A small network was shown many inputs. Here are its activations along a few directions, one row for each input.
In each table, some parts of the input vary, and every possible input appears once, in random order.
A made-up example of a description, with smaller parts first: line(6) and (point or ring(11) or (values(2) and ring(8))).
Shared parts are said once, and a part with two or three values counts as separate values.
(in the rows, 128 means zero)

Other details of the inputs shift rows strongly along two fixed directions, in all tables alike. That doesn't count.

A family of inputs:
x1: [141  94 162 116 129 144 112 154 157 183 144]
x2: [126 138 142 119 129 125 127 113 126 147 138]
x3: [131 184 101 135 105  71 154 117  37  41 107]
x4: [159 140 115  77 135 105  45  66  70 129  72]
x5: [112 174  71 159  90  95 138 127  66  39  97]
x6: [120 112 145 117 108 158 116 137 152 119 126]
x7: [119 112 141 129 113 153 111 127 156 126 125]
x8: [ 99 117 119 145 123 131 122 118 156 122 125]
x9: [120 113 125 145 135 103 128 143 131 149 132]
x10: [143 102 123 120 164 154 137 126 147 148 127]
x11: [139 164 122 111 114  95 105  96  58 102  96]
x12: [138 124 128 101 108 156  55 104 154 168  94]
x13: [147 128 146 108 141 144 129 128 136 126 146]
x14: [158 115 129 111 151 150 136 132 128 124 115]
x15: [123 133 141 132 125 114 138 133 129 145 138]
x16: [126 121 123 124 153 130 127 106 141 145 148]
x17: [134 124 157 122 122 134 130 139 138 163 139]
x18: [157 109 130 122 158 151 138 123 141 137 123]
x19: [135 109 107 124 165 134 132 112 136 141 115]
x20: [ 74 128 115 188 127 138 202 170 164  81 173]
x21: [112 168  63 147  98  85 105  99  75  70  78]
x22: [ 99 148 117 180 111 150 203 185 165  78 174]
x23: [130 108 137 134 129 118 121 147 132 154 135]
x24: [159 121 167  77 109 134  76 117 127 175 105]
x25: [117 132 144 124 141 129 127 113 147 168 146]
x26: [111 121 135 173 126 117 212 201 138  94 183]
x27: [139 120 144 113 146 151 129 123 140 144 149]
x28: [116 126 138 130 129 114 129 124 138 163 136]
Description of these inputs: line(4) and (values(2) or line(5)).
List by row number the other rows that have the line(4) part in common with x20. -> x2, x4, x10, x12, x15, x23

A family of inputs:
x29: [110 138 131 146 152 170 176 139 184 130 176]
x30: [128 126 136  94 107 103  48  77  97 156  62]
x31: [136 124 145 148 138 163 182 178 160 142 171]
x32: [121 114 113 168 138 150 185 180 175 131 161]
x33: [117 120 128 151 142  96 166 154 121 110 163]
x34: [142 132 158  97 109 153  72 119 154 200 124]
x35: [152 120 159  79 143 154  91  90 146 192 134]
x36: [124  83 153 128 140 172 139 146 196 166 135]
x37: [110 116 122 156 166 141 196 144 163 137 181]
x38: [135 116 148 113 121 158 125 129 152 128 113]
x39: [133 129  99 137 136  85 124 128  62  69 105]
x40: [170 127 131  83 113 154  63 116 130 160  86]
x41: [144 124 143  96 103 170  69 119 164 186 116]
x42: [123 136 100 148 127  85 153 123  61  64  85]
x43: [115 156  97 134  99 100 111 117  80  57 116]
x44: [160 109 180  91 129 168 104 142 181 225 150]
x45: [104 140  97 159 154 129 168 127 144 104 144]
x46: [133 123 148  88  98 152  61  90 137 153  84]
x47: [100 123 111 175 122 148 176 170 178 138 170]
x48: [158 119 150  89 144 172  84  88 158 177 123]
x49: [146 125 127 105 123 134  93 125 118 103 114]
x50: [119 131 103 162 155 127 174 123 135 106 150]
x51: [113 132 111 152 153 109 181 124 123 121 160]
x52: [132 143 133 127 125  95 143 137  93  93 145]
x53: [102 153  94 154 116  65 122 121  68  68 118]
x54: [125 112 126 167 148 145 191 181 158 140 166]
x55: [ 97 147  86 156 101  87 138 112  81  62  88]
x56: [125 117 138 157 141 128 183 173 164 165 173]
x57: [154 133 127  98 126 113  85 113  72  96  98]
x58: [100 133  93 158 117 102 133 134 111  76 134]
x59: [144 125 147 107 124 134 117 117 104 119  96]
x60: [121 127 132 134 120 128 110 135 149 177 132]
x61: [111 122 135 155 134 101 184 145 125 116 139]
x62: [127 154 126 108 106  95  73 102  79 103 107]
x63: [125 136  81 146 127  84 129 131  75  48 103]
x64: [112 132 161 121 110 138 120 119 145 149 129]
x65: [139 131 138 105 147 148 131 109 137 148 142]
x66: [158 133 155  72 109 107  65  84  85 148  68]
What is each input in this table made of? -> values(2) and (line(4) or (values(3) and ring(5)))
The inputs of x50 and x48 match in every part but the values(2) part. If x51 is changed in the same way as x50 into x48, which row does it become? -> x35
Change only the ring(5) part in x42. List by row number the other rows that result. -> x30, x36, x55, x61

A family of inputs:
x67: [146 142  91 132 136 100 128 117  77 109  95]
x68: [141 116 144 117 146 184 135 128 179 167 144]
x69: [132 112 165 119 150 141 132 129 159 184 166]
x70: [ 98 106 122 164 158 137 178 144 172 126 168]
x71: [153 129 150  86 117 123  64 105 119 195 107]
x72: [134 109 178 114 121 147 128 156 163 174 156]
x73: [108 146  98 138 107  90 110 107  92 108  99]
x74: [137 123 132  98  93 121  42 112 105 132  67]
x75: [126 133 165 114 121 167 129 130 174 175 162]
x76: [145 140 110 130 124 115 126 136 114 143 116]
x77: [ 97 116 118 171 134 140 177 153 176 132 164]
x78: [151 113 127 120 132 128 126 136 109 119 106]
x79: [148 133 161  74 130 143  66  78 126 165 111]
x80: [148 109 137 113 148 116 130 127 107 111 120]
x81: [ 98 157  87 170  97  94 159 148  83  34 116]
x82: [103 120 140 132 118 121 113 122 147 160 137]
x83: [ 98 110 115 169 151 142 177 150 175 127 164]
x84: [101 138 109 161 120 148 167 146 151  77 154]
x85: [121 130 120 125 106 139 103 124 130 104 113]
x86: [139 153 116 121 115 139 125 123 123 122 115]
x87: [115 139 134 152 131  91 181 148  89  71 153]
x88: [139 135 123 108 150 135 126 100 116 113 122]
x89: [148 127 129 123 114 121 125 148 112 122 111]
x90: [146 136 100 121 152  90 124 105  73 104 106]
What is each input in this table made of? -> line(4) or line(5) or (values(3) and ring(5))
A walk changes only the line(4) part. It starts at x74 and steps to x81. List the rest of the walk in order. -> x85, x84
Change only the ring(5) part in x67. List by row number the other rows that result. -> x69, x71, x76, x90
